These are the activations of a small network on made-up records, seen along a few directions, one row for each record.
Each row is followed by the record's values for the fields Dud, Sugo, Noko, Zoziz, Safu.
Not every record has every field; a missing one is left out.
Other fields move the rows too, some of them a lot.
In the rows, zero is written as 500.
Random noise pushes rows far along 23 fixed directions. That doesn't count. These rows show it; they differ only by the noise:
[967 684 830 440 474 366 340 430 665 387 222 576 637 518 585 304 395 528
 448 276 653 523 464 620 584 361 533 670 340 530 600 439 344 605 355 492
 520 886 514]
[645 727 673 259 489 544 537 491 871 330 604 674 679 638 440 503 343 416
 291 458 397 322 130 885 495 572 453 297 444 640 302 392 527 523 763 716
 370 472 583]
[267 526 470 259 533 673 231 406 283 413 384 476 555 498 766 408 745 882
 466 295 438 592 521 413 409 306 397 549 398 655 447 732 394 466 436 435
 354 462 557]
[631 653 551 346 525 548 369 517 378 418 649 411 619 364 385 550 754 833
 377 601 187 419 261 398 575  88 604 527 398 320 330 534 606 303 392 604
 318 168 454]
[365 774 578 320 467 808 676 252 221 524 623 480 533 516 611 584 608 486
 443 569 440 672 353 334 489 400 487 502 385 461 445 642 424 525 695 439
 689 390 599]
[377 350 337 523 564 502 323 393 563 705 659 391 507 757 687 460 330 585
 600 609 907 365 392 509 433 508 672 653 407 449 519 413 565 422 564 354
 599 761 304]
[549 349 622 551 524 246 520 486 540 325 492 391 350 609 448 458 486 307
 582 384 441 487 454 504 357 564 483 501 625 484 641 646 350 625 402 549
 517 581 545]
[415 467 515 285 423 556 549 505 460 581 601 493 448 534 339 599 465 368
 559 428 461 580 645 467 354 627 336 387 552 510 633 700 622 626 250 425
 613 281 654]
[832 616 511 544 697 418 407 409 639 462 584 620 284 392 433 553 597 584
 627 410 438 554 400 671 325 410 548 458 320 363 485 699 617 385 471 424
 508 453 469]
[373 394 435 436 542 588 367 594 576 435 756 478 432 707 793 508 468 531
 314 278 455 472 420 546 485 486 637 654 728 312 486 631 607 342 663 488
 587 658 618]
[411 291 407 262 378 589 249 712 624 529 496 578 603 490 448 488 413 614
 467 443 488 409 658 599 548 538 395 497 439 580 349 392 659 558 381 492
 499 459 586]
[422 345 343 462 507 519 371 536 542 730 621 508 528 564 523 426 340 527
 505 532 580 398 681 478 456 415 623 732 520 460 575 568 577 566 394 346
 608 634 266]
[542 321 377 417 722 518 616 316 583 341 670 385 557 310 607 526 452 720
 456 578 411 459 330 474 250 486 536 441 666 376 697 826 659 431 673 453
 418 222 198]
[235 713 659 448 379 319 394 456 461 397 571 438 569 598 628 637 435 365
 330 736 426 590 521 611 401 585 642 421 816 581 568 698 439 270 225 595
 623 583 736]
[409 381 563 586 524 423 382 435 309 614 217 547 379 169 493 552 533 522
 612 520 870 734 838 507 495 620 630 570 668 449 497 678 604 624 327 320
 510 482 515]
[764 544 411 585 633 649 479 517 483 663 565 562 292 559 836 535 633 734
 657 657 383 494 436 579 456 345 715 468 284 191 402 489 609 424 687 516
 591 417 401]
[602 503 414 600 505 282 565 648 461 466 647 463 289 210 345 633 446 454
 390 622 306 441 368 359 419 557 675 471 682 411 497 324 460 363 492 453
 298 470 269]
[566 328 687 265 733 442 492  50 495 402 356 620 439 151 375 471 646 665
 544 284 708 606 355 483 449 472 389 654 390 560 499 704 642 612 661 357
 529 474 408]
[592 485 764 428 486 495 446 462 296 371 487 328 479 508 405 377 519 399
 461 294 515 600 486 492 571 466 461 707 540 351 496 707 448 579 415 491
 673 582 646]
[728 702 610 500 512 454 536 429 740 388 525 411 428 549 630 531 506 497
 520 548 462 600 649 797 575 649 373 620 408 412 437 373 712 254 499 517
 635 614 536]
[827 363 561 644 368 278 566 591 720 272 467 501 689 390 186 614 525 384
 553 500 554 483 488 252 600 357 397 377 536 362 652 424 542 595 224 582
 397 395 709]
[730 602 834 504 472 451 461 398 548 508 254 360 537 714 632 393 624 531
 674 470 788 660 767 700 633 464 454 556 423 339 537 511 653 528 261 555
 627 556 692]
[351 646 270 205 487 530 444 440 783 551 521 625 464 541 580 839 378 344
 551 523 510 490 284 439 232 491 633 442 275 556 437 423 489 547 756 344
 486 431 457]
[350 262 436 483 361 552 588 297 463 492 756 644 707 696 472 550 742 546
 550 632 461 405 343 356 539 257 436 421 383 519 438 632 370 743 405 654
 620 477 667]
[420 327 560 371 335 556 438 732 214 672 533 514 343 529 380 357 531 505
 424 302 389 412 599 283 641 470 477 621 558 560 434 258 372 733 337 467
 434 584 493]

[607 231 388 895 622 432 244 410 420 145 556 637 472 184 348 326 403 593
 604 478 660 546 406 501 476 439 543 547 411 650 435 708 250 511 529 367
 693 828 491] -> Dud: v3 / Sugo: g1 / Noko: n2 / Zoziz: h1 / Safu: w2
[574 213 353 444 444 639 429 761 498 538 459 661 547 151 415 615 285 409
 265 225 505 370 335 219 779 604 495 826 605 316 388 346 623 669 828 448
 448 519 580] -> Dud: v3 / Sugo: g1 / Noko: n2 / Zoziz: h2 / Safu: w1
[357 262 428 615 539 532 540 551 442 303 610 302 575 384 242 363 409 576
 547 763 274 346 560 394 526 422 430 456 589 643 524 490 497 544 515 554
 477 198 298] -> Dud: v2 / Sugo: g2 / Noko: n2
[136  92 462 437 455 608 524 467 541 319 649 477 712 501 741 489 549 675
 343 603 804 572 587 693 526 566 684 327 836 421 343 560 665 452 690 558
 615 548 562] -> Dud: v1 / Sugo: g1 / Noko: n2
[513 565 372 593 365 506 752 429 385 881 467 670 440 345 474 817 642 363
 606 681 492 620 711 378 605 671 433 564 516 348 560 522 645 672 281 500
 550 290 584] -> Dud: v2 / Sugo: g1 / Noko: n2
[356 571 427 446 553 871 426 520 225 398 463 288 409 465 565 417 418 584
 500 180 637 575 375 413 603 771 229 646 399 614 384 445 471 510 791 347
 395 413 567] -> Dud: v2 / Sugo: g1 / Noko: n1
[458 612 406 456 506 545 414 522 562 325 725 444 555 750 703 559 567 490
 406 341 511 619 196 558 273 493 498 304 410 359 471 661 361 132 670 492
 614 768 748] -> Dud: v2 / Sugo: g2 / Noko: n2
[468 408 504 132 594 530 442 472 735 516 326 606 523 575 593 461 362 462
 557 310 278 517 615 574 192 470 464 465 465 616 756 788 509 697 540 421
 649 363 441] -> Dud: v2 / Sugo: g2 / Noko: n2
[433 403 543 440 476 389 437 512 433 487 505 248 656 595 567 436 255 450
 462 904 485 283 189 522 446 543 640 507 407 483 428 373 334 403 651 631
 637 644 319] -> Dud: v1 / Sugo: g1 / Noko: n1
[589 691 333 573 528 459 348 702 679 844 564 689 621 441 378 631 230 381
 435 804 324 368 622 612 464 488 604 519 538 393 572 693 748 299 310 519
 593 404 504] -> Dud: v2 / Sugo: g1 / Noko: n2
[413 940 669 369 487 503 525 271 444 598 597 576 340 663 645 630 554 552
 537 753 408 615 410 600 356 540 602 255 474 704 575 442 496 312 318 496
 608 402 599] -> Dud: v2 / Sugo: g1 / Noko: n2
[592 496 624 663 414 545 602 552 491 288 543 516 599 585 462 387 494 469
 450 391 593 520 454 582 587 641 334 257 627 611 532 496 384 576 425 634
 397 538 726] -> Dud: v3 / Sugo: g1 / Noko: n1 / Zoziz: h2 / Safu: w2
[534 553 501 705 526 478 468 405 431 456 428 349 677 485 348 486 460 376
 608 493 795 541 513 598 503 544 414 577 449 437 510 849 469 612 359 499
 480 471 575] -> Dud: v1 / Sugo: g1 / Noko: n2
[621 511 646 261 405 412 784 511 456 642 513 394 463 523 432 635 697 340
 556 736 311 681 658 449 473 373 587 409 419  92 460 412 669 387 498 548
 828 410 506] -> Dud: v3 / Sugo: g1 / Noko: n1 / Zoziz: h2 / Safu: w1
[498 177 350 461 462 388 472 598 450 564 813 542 401 361 169 546 529 326
 431 360 366 363 383 786 466 773 313 642 382 385 238 686 532 526 436 561
 662 686 527] -> Dud: v1 / Sugo: g2 / Noko: n2
[436 591 464 515 558 360 511 387 728 430 623 557 444 514 605 627 403 583
 411 539 506 421 414 447 415 553 616 446 740 713 758 386 580 362 368 451
 345 448 406] -> Dud: v1 / Sugo: g1 / Noko: n1
[688 397 281 696 701 435 501 559 807 365 470 698 624 369 319 506 545 405
 586 323 470 582 578 501 303 302 393 365 455 323 595 959 577 446 632 456
 450 467 551] -> Dud: v2 / Sugo: g1 / Noko: n2
[868 572 491 462 472 492 698 394 503 680 561 595 449 538 651 608 611 461
 600 490 602 671 403 535 307 470 610 340 270 161 594 589 432 529 492 431
 697 674 465] -> Dud: v2 / Sugo: g2 / Noko: n1
[694 388 387 542 488 512 408 452 609 508 494 367 597 714 521 396 199 456
 673 462 626 299 281 501 490 757 173 628 191 634 655 431 393 627 466 497
 580 666 486] -> Dud: v2 / Sugo: g1 / Noko: n2
[593 570 599 676 521 513 557 471 539 604 491 722 350 670 695 420 732 537
 501 409 288 481 662 623 660 453 392 576 465 540 511 513 502 492 427 657
 564 652 694] -> Dud: v1 / Sugo: g2 / Noko: n1
[669 389 658 656 420 604 563 474 349 306 655 405 549 546 670 410 591 733
 511 637 497 545 474 544 568 373 714 326 652 362 577 535 433 616 330 612
 607 371 546] -> Dud: v2 / Sugo: g2 / Noko: n2
[725 672 456 724 468 673 616 502 583 390 635 424 546 572 597 452 444 499
 493 477 482 449 495 700 675 496 543 691 432 435 397 441 458 668 591 542
 463 487 378] -> Dud: v1 / Sugo: g1 / Noko: n2
[583 745 596 436 498 448 605 417 503 506 269 513 595 624 720 386 645 511
 443 413 380 544 450 601 441 535 279 456 354 595 510 557 264 460 581 632
 336 715 503] -> Dud: v2 / Sugo: g1 / Noko: n2
[572 728 427 633 527 610 635 489 656 448 590 488 435 635 437 543 519 331
 567 393 485 541 554 404 556 427 342 530 306 519 537 389 538 395 627 425
 569 569 606] -> Dud: v1 / Sugo: g2 / Noko: n2
[424 525 388 399 482 473 148 619 546 648 346 815 456 202 303 677 217 303
 419 430 440 377 313 585 507 578 734 777 387 648 261 524 385 731 630 406
 531 551 506] -> Dud: v3 / Sugo: g2 / Noko: n2 / Zoziz: h1 / Safu: w2
[529 265 379 487 628 470 439 421 191 637 579 489 445 253 419 424 580 656
 458 451 303 379 320 378 513 482 425 809 420 403 487 728 454 503 501 483
 558 550 293] -> Dud: v2 / Sugo: g1 / Noko: n2
[499 364 571 402 513 463 291 348 711 350 227 619 490 467 706 609 647 708
 666 454 488 558 646 518 557 456 392 547 378 645 578 499 649 563 358 536
 591 378 758] -> Dud: v2 / Sugo: g2 / Noko: n2
[337 597 322 563 416 738 611 501 432 587 837 723 492 490 344 384 517 400
 305 208 330 552 738 489 612 522 275 744 530 710 451 594 394 580 473 335
 569 747 460] -> Dud: v2 / Sugo: g1 / Noko: n1
[517 414 294 376 476 416 500 506 570 592 387 586 475 338 610 685 554 553
 562 472 476 508 457 747 298 798 406 424 379 489 395 614 472 628 484 523
 318 411 392] -> Dud: v2 / Sugo: g1 / Noko: n1
[346 609 307 888 455 498 706 378 589 510 564 539 600 609 551 553 540 362
 608 692 482 576 855 433 557 544 288 551 601 630 676 679 472 499 337 512
 523 495 567] -> Dud: v3 / Sugo: g1 / Noko: n1 / Zoziz: h1 / Safu: w2
[525 621 355 431 345 497 510 500 657 415 631 414 702 627 675 749 665 627
 453 412 519 509 455 459 397 262 719 462 591 344 596 608 470 640 222 508
 206 239 457] -> Dud: v3 / Sugo: g2 / Noko: n1 / Zoziz: h2 / Safu: w1

Here are new rows. What are their fields?
[475 219 628 516 492 288 574 509 700 392 315 673 413 544 485 417 615 458
 515 392 211 405 758 216 705 307 402 656 688 690 724 272 530 652 403 608
 548 546 593] -> Dud: v3 / Sugo: g1 / Noko: n2 / Zoziz: h1 / Safu: w2
[643 540 486 628 457 721 399 706 572 210 671 760 614 351 351 272  83 522
 388 612 347 445 469 635 413 453 610 155 568 813 497 513 270 636 561 456
 610 517 447] -> Dud: v2 / Sugo: g1 / Noko: n2
[316 347 388 588 389 390 397 666 612 728 654 675 558 779 366 680 684 426
 493 404 805 338 387 275 575 187 778 333 592 374 466 360 573 560 315 557
 311 523 749] -> Dud: v1 / Sugo: g2 / Noko: n2
[650 689 595 809 591 438 662 572 414 397 293 211 525 635 590 321 631 379
 525 414 533 493 477 623 582 438 495 610 496 305 391 590 291 540 723 666
 212 581 383] -> Dud: v1 / Sugo: g1 / Noko: n2
[388 479 345 621 602 740 379 405 252 469 522 381 460 457 409 512 360 558
 736 577 611 437 336 553 482 751 298 491 349 663 453 734 512 655 511 479
 522 143 577] -> Dud: v3 / Sugo: g1 / Noko: n2 / Zoziz: h1 / Safu: w2
[651 400 427 481 428 290 594 539 609 702 498 523 584 483 352 564 669 360
 412 269 570 459 489 503 575 546 337 750 389 248 438 464 526 459 455 522
 402 799 470] -> Dud: v2 / Sugo: g2 / Noko: n2
[695 390 403 682 741 295 446 551 641 542 325 515 638 192 302 503 761 664
 459 463 474 396 489 610 657 484 227 623 440 255 329 679 833 152 596 681
 148 415 486] -> Dud: v3 / Sugo: g1 / Noko: n1 / Zoziz: h2 / Safu: w2
[665 583 524 662 487 593 674 860 451 544 388 390 565 538 416 262 267  95
 396 380 365 541 760 400 482 334 606 614 571 236 567 652 278 648 751 439
 607 721 355] -> Dud: v1 / Sugo: g1 / Noko: n2
[444 604 515 334 183 674 635 647 375 577 561 412 798 729 652 492 624 505
 302 462 459 460 467 431 664 349 536 540 478 378 350 327 302 690 470 643
 366 549 520] -> Dud: v3 / Sugo: g1 / Noko: n2 / Zoziz: h2 / Safu: w1
[541 717 597 488 587 652 550 324 262 561 536 356 379 573 674 446 563 633
 477 282 672 570 353 561 555 629 497 663 538 467 542 544 508 504 523 426
 408 472 434] -> Dud: v2 / Sugo: g1 / Noko: n2
[671 708 416 376 435 667 705 563 578 419 525 490 692 453 688 530 455 391
 314 333 400 676 556 459 351 394 510 462 453 288 595 682 375 476 693 401
 567 647 429] -> Dud: v3 / Sugo: g2 / Noko: n1 / Zoziz: h2 / Safu: w1
[380 458 465 617 679 434 435 519 487 523 444 624 388 239 421 467 497 688
 476 893 296 410 443 334 544 387 598 355 523 661 417 229 598 119 762 532
 494 437 379] -> Dud: v3 / Sugo: g2 / Noko: n2 / Zoziz: h1 / Safu: w2
[369 482 610 551 428 326 523 293 524 329 425 662 595 411 292 313 699 493
 459 495 440 531 598 645 561 433 310 560 370 883 306 437 187 574 457 555
 477 838 434] -> Dud: v2 / Sugo: g2 / Noko: n2
[303 282 367 466 722 571 529 512 394 730 796 483 300 556 448 357 413 591
 404 377 481 253 343 533 421 586 576 603 684 528 517 565 620 494 693 444
 381 460 177] -> Dud: v1 / Sugo: g1 / Noko: n2
[392 728 431 442 480 531 494 488 509 347 332 443 552 346 764 670 419 441
 360 344 609 661 479 481 379 564 697 593 706 486 551 649 377 576 639 373
 274 451 419] -> Dud: v3 / Sugo: g1 / Noko: n2 / Zoziz: h2 / Safu: w1
